Each row below holds a small network's activations on one record, seen along a few directions.
Here are examples, each followed by its value of one field, LOPIB.
The word absent means that the record has no LOPIB.
The largest differences between rows may come from other fields.
In the rows, zero is written as 500.
Strong random noise was added to every row along 3 fixed directions; ignore it. To show where, here is one row again and again, with new noise each time:
[512 454 543 438 567 390 482 481 474 393 342 575 584 557 590]
[480 494 606 440 549 524 430 544 531 447 508 544 587 625 655]
[520 486 580 324 552 396 528 523 485 432 436 535 422 609 597]
[489 478 582 450 557 479 443 519 511 426 445 559 600 599 632]
[470 434 530 624 580 476 375 463 495 372 326 627 828 532 622]

[498 486 422 608 505 463 486 437 489 491 414 514 612 443 454]  buron
[516 500 396 613 500 458 560 447 437 498 396 559 540 405 391]  mide
[453 510 574 436 483 627 438 588 573 544 678 453 463 576 604]  dod
[421 411 482 700 585 436 447 443 465 375 388 688 715 534 518]  siro
[531 467 460 626 508 493 443 402 506 429 287 452 794 373 510]  vur
[440 552 508 647 448 735 412 529 587 589 673 424 584 528 504]  absent
[461 485 496 490 545 398 546 507 429 504 544 598 348 545 472]  buron
[513 477 404 560 522 392 523 423 463 451 334 523 571 402 444]  buron
[524 488 558 344 504 436 547 524 482 481 497 453 389 550 554]  vur
[586 437 429 401 497 291 611 439 412 451 291 491 375 386 396]  lasa
[488 521 437 484 481 430 613 493 483 552 556 501 266 485 377]  lasa
[517 501 643 405 516 596 380 547 570 456 474 442 694 582 709]  supo
[479 481 499 599 491 599 416 537 515 517 580 542 609 510 524]  mide
[504 479 543 519 494 543 418 503 527 476 465 453 652 463 572]  siro
[538 520 565 491 457 679 393 575 560 559 600 404 630 479 578]  mide
[510 480 496 502 463 574 458 506 501 506 488 439 550 500 513]  absent
[464 446 440 563 539 370 549 479 428 472 485 625 403 510 430]  lasa
[526 473 569 341 492 450 521 526 511 439 478 457 453 569 594]  vur
[503 539 503 473 452 556 540 500 546 576 572 395 403 464 457]  dod
[540 510 466 491 523 434 494 426 476 432 305 467 561 440 476]  absent
[525 573 631 400 446 726 380 557 662 549 588 260 639 484 642]  siro
[487 539 636 245 531 476 514 617 538 493 644 514 265 704 642]  supo
[600 507 617 161 509 395 517 514 501 426 301 360 450 480 623]  supo
[477 482 532 547 490 572 454 511 517 509 516 469 564 460 531]  dod

Which value of LOPIB does each new row have?
[488 426 453 516 496 422 535 451 469 456 413 538 502 488 466]  dod
[474 442 406 626 531 421 512 486 428 470 494 680 510 518 410]  mide
[428 563 510 656 473 687 423 511 557 565 678 499 548 551 504]  absent
[528 486 550 368 488 498 463 537 520 486 478 413 507 506 595]  buron
[579 503 539 417 455 579 464 533 518 535 483 380 572 446 541]  mide
[508 458 511 599 503 532 396 458 494 471 371 469 750 390 548]  buron
[501 566 499 595 425 714 432 535 559 597 624 395 592 489 483]  absent
[466 411 499 678 553 456 381 433 495 363 294 598 838 434 543]  siro
